A small network was trained on invented records. Each row is its activation on one of them, seen along a few directions.
After each row come some of the record's fields: T, E, G, D.
The largest differences between rows may come from other fields.
In the rows, 500 means zero.
Strong random noise was added to every row along 11 fixed directions; ignore it. To show where, here is one row again and again, with new noise each time:
[424, 508, 373, 479, 457, 687, 627, 540, 531, 453, 364, 379, 401, 457, 613,
 400, 654, 515, 479, 577, 510, 533, 364, 613, 515, 372, 627, 625, 619, 555,
 385]
[476, 450, 548, 538, 578, 327, 488, 313, 434, 581, 455, 474, 401, 573, 330,
 556, 414, 488, 353, 488, 510, 500, 725, 362, 527, 509, 302, 188, 304, 596,
 613]
[313, 520, 387, 499, 612, 610, 458, 607, 508, 527, 403, 419, 619, 539, 394,
 630, 513, 362, 447, 494, 376, 567, 564, 560, 524, 550, 453, 550, 592, 510,
 455]
[380, 468, 559, 550, 546, 450, 610, 499, 542, 548, 375, 353, 322, 541, 436,
 487, 525, 489, 368, 586, 544, 501, 493, 594, 512, 469, 495, 349, 476, 545,
 524]
[462, 440, 571, 484, 570, 520, 513, 342, 570, 475, 362, 298, 472, 638, 441,
 509, 391, 375, 607, 552, 642, 503, 571, 424, 490, 388, 245, 541, 455, 606,
 432]
[676, 616, 402, 387, 532, 578, 492, 381, 587, 394, 448, 397, 501, 512, 613,
 475, 481, 584, 585, 411, 657, 553, 488, 498, 589, 357, 521, 694, 510, 601,
 421]
[519, 459, 582, 492, 599, 458, 374, 347, 506, 504, 498, 419, 438, 544, 510,
 542, 516, 417, 458, 513, 578, 568, 492, 474, 524, 456, 414, 521, 462, 510,
 427]
[536, 485, 445, 568, 340, 593, 500, 598, 441, 580, 554, 646, 667, 413, 576,
 489, 515, 610, 475, 504, 441, 540, 421, 503, 449, 567, 682, 490, 539, 473,
 452]
[445, 507, 438, 424, 628, 523, 426, 427, 539, 507, 248, 444, 436, 545, 505,
 542, 621, 455, 314, 572, 600, 652, 499, 520, 632, 465, 534, 522, 449, 649,
 436]
[484, 419, 492, 545, 559, 387, 584, 673, 618, 375, 445, 348, 544, 550, 577,
 390, 397, 490, 579, 420, 598, 457, 490, 803, 575, 474, 401, 457, 625, 598,
 533]
[469, 382, 565, 557, 497, 528, 487, 515, 422, 474, 730, 411, 558, 544, 540,
 465, 411, 555, 397, 582, 489, 743, 471, 532, 583, 381, 564, 409, 526, 496,
 149]
[425, 410, 307, 662, 391, 700, 499, 617, 390, 520, 567, 530, 763, 422, 602,
 367, 502, 562, 466, 446, 374, 728, 472, 663, 592, 392, 633, 481, 628, 510,
 263]
[493, 602, 509, 512, 447, 622, 527, 527, 598, 599, 352, 469, 559, 495, 475,
 589, 494, 496, 569, 514, 551, 442, 426, 497, 405, 559, 569, 638, 529, 468,
 559]

[330, 596, 298, 663, 519, 701, 624, 473, 461, 556, 529, 288, 559, 481, 332,
 476, 425, 442, 587, 329, 274, 494, 683, 591, 491, 351, 365, 460, 585, 399,
 525] -> {T: t3, E: e2, G: g3, D: d2}
[540, 380, 579, 251, 528, 498, 487, 639, 563, 326, 501, 511, 664, 676, 577,
 582, 346, 437, 614, 688, 635, 566, 445, 347, 488, 546, 413, 676, 542, 697,
 260] -> {T: t2, E: e1, G: g3, D: d1}
[523, 467, 656, 544, 580, 327, 265, 541, 540, 590, 384, 677, 693, 572, 422,
 617, 403, 341, 600, 432, 585, 490, 537, 519, 479, 683, 363, 545, 441, 458,
 676] -> {T: t3, E: e1, G: g2, D: d1}
[624, 507, 590, 488, 401, 409, 506, 519, 505, 563, 531, 685, 545, 452, 508,
 539, 443, 615, 432, 528, 583, 435, 472, 363, 457, 646, 606, 384, 391, 527,
 599] -> {T: t2, E: e2, G: g2, D: d1}
[456, 414, 457, 379, 650, 274, 505, 648, 443, 371, 616, 495, 409, 575, 469,
 535, 496, 493, 337, 496, 397, 484, 634, 574, 573, 568, 416, 291, 516, 612,
 517] -> {T: t2, E: e2, G: g2, D: d2}
[401, 567, 697, 536, 503, 472, 574, 639, 599, 591, 569, 408, 399, 528, 386,
 651, 460, 462, 512, 591, 462, 369, 395, 555, 340, 641, 572, 499, 553, 326,
 565] -> {T: t1, E: e2, G: g2, D: d2}
[592, 397, 739, 474, 500, 282, 469, 523, 552, 412, 735, 489, 539, 609, 487,
 461, 333, 613, 488, 605, 668, 540, 561, 442, 597, 521, 453, 368, 376, 506,
 337] -> {T: t3, E: e2, G: g1, D: d2}
[319, 325, 485, 539, 626, 424, 584, 688, 521, 283, 578, 309, 391, 518, 572,
 328, 548, 349, 527, 509, 452, 474, 457, 801, 596, 411, 361, 463, 704, 507,
 408] -> {T: t1, E: e2, G: g3, D: d2}
[460, 398, 474, 449, 441, 507, 468, 685, 469, 457, 564, 607, 596, 459, 607,
 487, 609, 553, 358, 641, 466, 565, 399, 530, 538, 612, 666, 483, 559, 531,
 344] -> {T: t1, E: e2, G: g3, D: d2}
[421, 401, 390, 514, 479, 553, 495, 609, 404, 464, 636, 495, 637, 482, 510,
 540, 468, 396, 579, 441, 283, 416, 546, 510, 388, 553, 363, 490, 652, 486,
 484] -> {T: t2, E: e1, G: g2, D: d2}
[495, 415, 532, 408, 557, 372, 616, 603, 533, 332, 587, 378, 405, 573, 539,
 456, 430, 525, 471, 563, 549, 468, 517, 567, 552, 473, 429, 399, 545, 612,
 418] -> {T: t1, E: e2, G: g2, D: d2}
[500, 564, 578, 465, 529, 502, 505, 476, 614, 519, 383, 437, 347, 463, 540,
 552, 632, 489, 437, 570, 594, 412, 354, 535, 459, 577, 598, 578, 505, 464,
 579] -> {T: t1, E: e1, G: g3, D: d2}
[609, 372, 371, 618, 259, 629, 578, 416, 469, 459, 439, 573, 621, 346, 733,
 230, 551, 587, 618, 458, 578, 429, 405, 507, 487, 406, 507, 500, 533, 598,
 495] -> {T: t2, E: e2, G: g2, D: d1}
[470, 516, 528, 481, 450, 513, 592, 632, 550, 498, 518, 484, 541, 568, 446,
 489, 426, 538, 586, 543, 509, 458, 529, 515, 461, 503, 506, 522, 516, 487,
 484] -> {T: t3, E: e2, G: g3, D: d2}
[413, 423, 400, 643, 479, 518, 524, 403, 358, 545, 424, 551, 377, 419, 524,
 335, 639, 491, 372, 478, 415, 606, 509, 583, 580, 371, 537, 333, 465, 516,
 517] -> {T: t1, E: e1, G: g2, D: d1}
[413, 453, 457, 431, 421, 741, 499, 564, 514, 359, 649, 454, 707, 484, 526,
 499, 509, 404, 695, 611, 457, 436, 482, 312, 476, 499, 417, 774, 616, 440,
 249] -> {T: t1, E: e1, G: g1, D: d2}
[552, 572, 381, 464, 512, 577, 494, 708, 553, 396, 610, 500, 739, 492, 563,
 540, 396, 558, 588, 387, 459, 553, 491, 625, 559, 535, 584, 630, 641, 506,
 415] -> {T: t1, E: e2, G: g2, D: d2}
[385, 330, 727, 494, 425, 425, 682, 636, 562, 476, 482, 391, 361, 603, 513,
 423, 444, 459, 558, 740, 604, 395, 372, 538, 370, 508, 444, 452, 545, 523,
 431] -> {T: t2, E: e1, G: g3, D: d1}
[553, 291, 719, 605, 492, 266, 382, 511, 496, 458, 681, 536, 608, 583, 535,
 368, 368, 554, 469, 557, 647, 617, 552, 571, 631, 487, 412, 312, 393, 511,
 341] -> {T: t3, E: e1, G: g1, D: d2}
[612, 565, 575, 549, 455, 523, 634, 416, 634, 452, 420, 340, 345, 506, 597,
 330, 447, 546, 717, 429, 711, 422, 390, 644, 481, 301, 487, 638, 536, 480,
 550] -> {T: t1, E: e1, G: g2, D: d2}
[410, 478, 572, 606, 461, 491, 540, 575, 551, 552, 586, 368, 454, 503, 467,
 450, 520, 493, 557, 500, 440, 385, 489, 654, 428, 495, 472, 491, 572, 359,
 513] -> {T: t2, E: e1, G: g1, D: d2}
[568, 568, 530, 362, 610, 434, 383, 390, 538, 536, 396, 525, 483, 569, 435,
 701, 487, 428, 489, 492, 531, 454, 555, 340, 438, 618, 403, 554, 422, 562,
 618] -> {T: t2, E: e2, G: g3, D: d1}
[494, 365, 632, 483, 346, 507, 694, 385, 494, 452, 443, 446, 240, 515, 569,
 337, 552, 432, 708, 669, 576, 257, 388, 364, 295, 402, 344, 534, 496, 514,
 552] -> {T: t2, E: e1, G: g3, D: d1}
[353, 504, 457, 461, 500, 696, 494, 386, 476, 614, 337, 413, 436, 557, 413,
 574, 615, 412, 408, 666, 455, 579, 511, 350, 443, 437, 493, 568, 459, 534,
 366] -> {T: t2, E: e1, G: g3, D: d2}
[573, 428, 385, 458, 468, 456, 488, 614, 628, 445, 142, 562, 568, 474, 719,
 378, 621, 510, 544, 464, 672, 417, 380, 726, 530, 565, 522, 592, 579, 714,
 668] -> {T: t1, E: e1, G: g2, D: d2}
[586, 567, 498, 445, 532, 455, 521, 451, 527, 473, 558, 443, 355, 455, 565,
 526, 558, 558, 460, 457, 496, 440, 432, 536, 474, 504, 571, 508, 526, 473,
 557] -> {T: t2, E: e2, G: g3, D: d1}
[357, 568, 462, 620, 494, 658, 482, 693, 605, 621, 387, 390, 683, 513, 456,
 576, 478, 381, 677, 412, 395, 449, 428, 758, 372, 564, 501, 712, 709, 350,
 559] -> {T: t2, E: e1, G: g3, D: d1}
[653, 410, 596, 414, 503, 281, 350, 530, 586, 426, 382, 662, 555, 548, 626,
 430, 547, 548, 507, 546, 716, 467, 475, 534, 583, 616, 484, 521, 403, 622,
 572] -> {T: t3, E: e2, G: g1, D: d2}
[591, 451, 558, 544, 333, 390, 643, 424, 488, 483, 558, 541, 294, 394, 584,
 330, 597, 631, 556, 516, 534, 232, 464, 467, 402, 511, 498, 379, 452, 465,
 682] -> {T: t2, E: e2, G: g1, D: d2}
[472, 496, 589, 630, 445, 475, 556, 543, 583, 610, 457, 433, 605, 563, 406,
 466, 353, 608, 443, 533, 620, 577, 569, 571, 562, 489, 532, 351, 408, 520,
 457] -> {T: t3, E: e2, G: g3, D: d1}
[570, 391, 700, 503, 596, 373, 233, 413, 541, 548, 408, 597, 512, 505, 622,
 550, 594, 433, 315, 604, 706, 683, 319, 533, 591, 590, 599, 514, 417, 535,
 408] -> {T: t3, E: e2, G: g2, D: d2}
[577, 361, 590, 574, 585, 348, 278, 469, 527, 449, 516, 570, 642, 493, 604,
 421, 465, 411, 521, 400, 663, 571, 486, 611, 627, 519, 388, 502, 494, 533,
 486] -> {T: t1, E: e1, G: g2, D: d1}
[405, 446, 434, 482, 528, 426, 681, 604, 464, 380, 530, 439, 371, 501, 486,
 404, 517, 568, 371, 556, 447, 513, 554, 575, 609, 460, 519, 297, 507, 583,
 476] -> {T: t1, E: e1, G: g3, D: d1}
[466, 485, 616, 550, 476, 512, 497, 593, 513, 562, 560, 538, 570, 502, 468,
 569, 424, 471, 508, 545, 498, 520, 419, 495, 438, 578, 565, 499, 534, 425,
 458] -> {T: t2, E: e2, G: g2, D: d2}
[614, 549, 330, 515, 483, 462, 553, 539, 540, 393, 468, 503, 603, 496, 541,
 357, 398, 532, 750, 242, 510, 376, 636, 638, 538, 412, 343, 548, 558, 551,
 683] -> {T: t3, E: e1, G: g2, D: d2}
[577, 479, 320, 431, 472, 529, 463, 496, 420, 452, 388, 673, 628, 446, 580,
 521, 519, 444, 608, 383, 425, 411, 538, 413, 435, 574, 400, 564, 551, 624,
 662] -> {T: t2, E: e1, G: g2, D: d1}
[690, 549, 357, 346, 543, 474, 408, 358, 551, 387, 446, 513, 657, 540, 541,
 531, 439, 602, 535, 402, 612, 497, 689, 342, 622, 509, 371, 547, 398, 702,
 503] -> {T: t2, E: e2, G: g1, D: d2}
[439, 679, 458, 634, 421, 619, 638, 644, 624, 628, 400, 454, 721, 489, 330,
 569, 299, 565, 634, 383, 482, 417, 580, 562, 464, 577, 528, 525, 528, 425,
 665] -> {T: t2, E: e1, G: g1, D: d2}
[586, 652, 453, 527, 561, 571, 447, 384, 430, 532, 642, 484, 429, 441, 522,
 515, 519, 624, 354, 414, 479, 772, 463, 541, 649, 335, 738, 520, 473, 419,
 330] -> {T: t1, E: e2, G: g2, D: d1}

Which values does each new row have?
[278, 348, 433, 539, 505, 573, 464, 408, 390, 534, 328, 553, 541, 531, 386,
 453, 590, 333, 445, 631, 416, 546, 634, 332, 540, 483, 317, 421, 414, 580,
 457] -> {T: t2, E: e1, G: g1, D: d2}
[515, 510, 517, 309, 635, 422, 435, 428, 489, 415, 468, 511, 299, 518, 508,
 622, 628, 388, 432, 557, 506, 405, 486, 363, 455, 571, 424, 563, 493, 556,
 569] -> {T: t1, E: e2, G: g2, D: d2}
[522, 402, 560, 589, 470, 527, 364, 450, 515, 557, 422, 526, 739, 551, 525,
 526, 389, 364, 700, 456, 544, 490, 493, 494, 393, 557, 310, 598, 520, 497,
 525] -> {T: t1, E: e2, G: g3, D: d1}
[484, 470, 497, 440, 533, 342, 630, 698, 589, 474, 356, 483, 566, 632, 429,
 508, 332, 610, 411, 535, 602, 534, 620, 594, 598, 563, 490, 294, 442, 717,
 546] -> {T: t2, E: e2, G: g2, D: d2}
[442, 447, 339, 509, 457, 575, 493, 672, 447, 487, 490, 584, 649, 454, 565,
 492, 554, 472, 518, 452, 346, 480, 484, 598, 461, 568, 532, 524, 634, 535,
 513] -> {T: t2, E: e1, G: g2, D: d2}
[455, 646, 481, 532, 580, 433, 609, 396, 446, 506, 658, 442, 328, 463, 287,
 551, 427, 526, 442, 386, 383, 427, 683, 389, 541, 469, 437, 314, 406, 390,
 652] -> {T: t1, E: e1, G: g3, D: d1}
[487, 423, 574, 606, 469, 378, 465, 504, 486, 601, 410, 594, 463, 493, 491,
 436, 527, 506, 420, 506, 547, 494, 496, 575, 500, 544, 513, 339, 424, 510,
 616] -> {T: t1, E: e1, G: g2, D: d2}
[347, 252, 602, 557, 363, 513, 554, 626, 356, 529, 566, 626, 497, 510, 545,
 369, 577, 534, 311, 798, 481, 686, 398, 457, 536, 472, 647, 325, 471, 530,
 204] -> {T: t3, E: e1, G: g2, D: d2}
[502, 487, 611, 473, 641, 376, 278, 399, 533, 489, 522, 464, 370, 531, 518,
 498, 659, 396, 484, 497, 555, 504, 488, 587, 553, 487, 440, 619, 482, 387,
 495] -> {T: t3, E: e2, G: g1, D: d2}
[666, 585, 568, 524, 432, 542, 422, 518, 577, 576, 554, 528, 713, 515, 546,
 577, 342, 589, 624, 409, 596, 547, 442, 518, 448, 530, 583, 635, 513, 448,
 464] -> {T: t3, E: e1, G: g2, D: d2}
[641, 639, 581, 492, 556, 466, 356, 351, 503, 557, 664, 519, 534, 514, 426,
 628, 401, 555, 495, 405, 539, 589, 564, 383, 537, 491, 533, 533, 394, 397,
 459] -> {T: t1, E: e2, G: g2, D: d2}
[499, 431, 566, 704, 497, 494, 534, 446, 500, 538, 615, 311, 449, 485, 578,
 364, 431, 564, 460, 427, 526, 646, 424, 764, 550, 323, 545, 374, 557, 441,
 365] -> {T: t2, E: e1, G: g2, D: d2}
[577, 534, 621, 503, 575, 357, 345, 402, 502, 597, 454, 584, 285, 439, 573,
 564, 692, 520, 279, 526, 554, 542, 344, 573, 501, 591, 682, 457, 426, 436,
 607] -> {T: t1, E: e1, G: g3, D: d1}
[689, 572, 549, 428, 533, 411, 519, 575, 648, 382, 545, 409, 502, 550, 636,
 439, 405, 664, 540, 439, 714, 574, 421, 691, 626, 419, 621, 589, 529, 562,
 412] -> {T: t3, E: e1, G: g2, D: d2}
[492, 322, 593, 427, 552, 413, 449, 453, 387, 360, 672, 563, 484, 539, 543,
 484, 449, 417, 452, 620, 506, 601, 488, 333, 547, 488, 401, 419, 459, 566,
 320] -> {T: t1, E: e1, G: g3, D: d1}
[604, 366, 546, 403, 383, 431, 536, 423, 392, 491, 493, 671, 451, 500, 590,
 497, 523, 580, 407, 664, 535, 477, 461, 254, 410, 581, 515, 355, 385, 657,
 487] -> {T: t2, E: e2, G: g3, D: d1}
[435, 519, 407, 445, 412, 573, 722, 689, 512, 437, 498, 480, 627, 578, 396,
 498, 326, 557, 623, 535, 450, 429, 631, 422, 476, 493, 434, 467, 530, 592,
 480] -> {T: t3, E: e1, G: g2, D: d2}
[431, 437, 693, 386, 621, 324, 453, 605, 599, 422, 486, 500, 526, 632, 395,
 612, 406, 426, 454, 652, 630, 485, 548, 410, 564, 658, 396, 467, 425, 550,
 472] -> {T: t1, E: e1, G: g1, D: d2}
[471, 545, 511, 494, 642, 303, 634, 684, 645, 396, 510, 335, 509, 586, 382,
 512, 291, 571, 435, 406, 598, 466, 661, 684, 669, 532, 416, 298, 498, 609,
 588] -> {T: t1, E: e2, G: g2, D: d1}
